A small network was shown many inputs. Here are its activations along a few directions, one row for each input.
In each table, some parts of the input vary, and every possible input appears once, in random order.
Descriptions start from the smaller parts, as in this example, which fits no table here: one of 8 places around a ring, together with either a single point or (one of 2 separate values, together with one of 4 places along a line) or one of 11 places around a ring.
Shared parts are said once, and a part with two or three values counts as separate values.

Other details of the inputs vary at random and push rows far along three fixed directions, the same in every table; ignore that.

Rows:
R1: [  2  -9 -13  10   4 -11  19  -9 -16  28 -15  22]
R2: [-18 -10   4  42  -5 -16  38 -27  -9   3 -34  66]
R3: [ 60  35 -37  -9  45   4 -49  36  29  -8  16 -41]
R4: [-27  -6  15  31 -28 -57  10 -35 -18  29 -54  59]
R5: [ -43  -13   52   -2  -51   64   -7  -16   12 -113   25   21]
R6: [ 19   1   3 -37  -7  57 -28  18  21 -39  32 -66]
R7: [ 22   8 -28 -24  42   8   1  28  14   5   6 -45]
R8: [ 43  32 -32  45  59  -3   9  16  46 -22   8  21]
R9: [ 47  10 -32 -28  26  -7 -34  43   1   8  -1 -21]
R10: [ -7 -13 -16 -43 -43 -14   3  11 -48  68   1 -19]
R11: [ -4  10  10 -11 -14  -6   1   9 -22  38  25 -18]
R12: [ 22  34 -10  48  53 -16  16   1  20  27   5   5]
R13: [ 16  11 -33  43  31 -43  26 -10   7  35 -22  45]
R14: [-20  16   9  25 -16  10  24 -12   0 -33   2  26]
R15: [ -4  -8  11 -12  -8  -2   3   6 -27  45   9 -27]
R16: [-20  -8  25  17 -20  31  10 -15  -1 -47   4  13]
R17: [ -1 -26  -3 -36 -22   9  -9  -4 -11  26  -4 -21]
R18: [ -27  -26   44  -15  -22   74  -31  -29   31 -109   26  -14]
R19: [-28 -52  18 -86 -34 -29 -33  19 -50  40 -20 -34]
R20: [-30  13  39  10 -35  55  -5 -23  34 -96  26   0]
R21: [-28 -63  28 -63 -43 -18 -24  -9 -44  64  12 -13]
R22: [-42 -28  20  31 -27 -37  22 -48 -11  17 -30  62]
R23: [  4  18   1  43  16 -22  -4 -11  11 -24 -23  44]
R24: [-17   4  37  26   5 -36 -16 -18  -7  10 -13  29]
R25: [ 25 -12 -26 -57 -14  30 -25  30 -18  26  22 -67]
R26: [ 63  49 -49  29  55  30   9  44  32 -17  19 -25]
R27: [ 11 -16 -12 -25  -6  -4 -13  -4  10  16   2 -12]
R28: [ -4 -14  -9 -16  20 -26   6   8   4  22  -5  -6]
R29: [-29   4  12  22   1 -10  41 -10  -7  -3 -20   9]
R30: [ 13  58 -26  43  40 -18  41  12  20   1   1   6]
Each input here is: one of 5 places along a line, together with either one of 2 separate values or one of 4 places along a line.
Question: Changing only the place on the line of 5 turns R28 into R7. The same change can be made to R21. Which row results?
Answer: R12
Question: Which other rows does R19 become when the choice among 2 separate values takes its other values? List them by row number.
Answer: R24
Question: Which other rows does R20 become when the place on the line of 4 takes its other values? List them by row number.
Answer: R5, R10, R14
Question: List by row number the other rows that have the place on the line of 5 in common with R26.
Answer: R6, R15, R16, R25, R29
Question: Which other rows does R22 become when the place on the line of 4 takes its other values? List them by row number.
Answer: R8, R13, R27
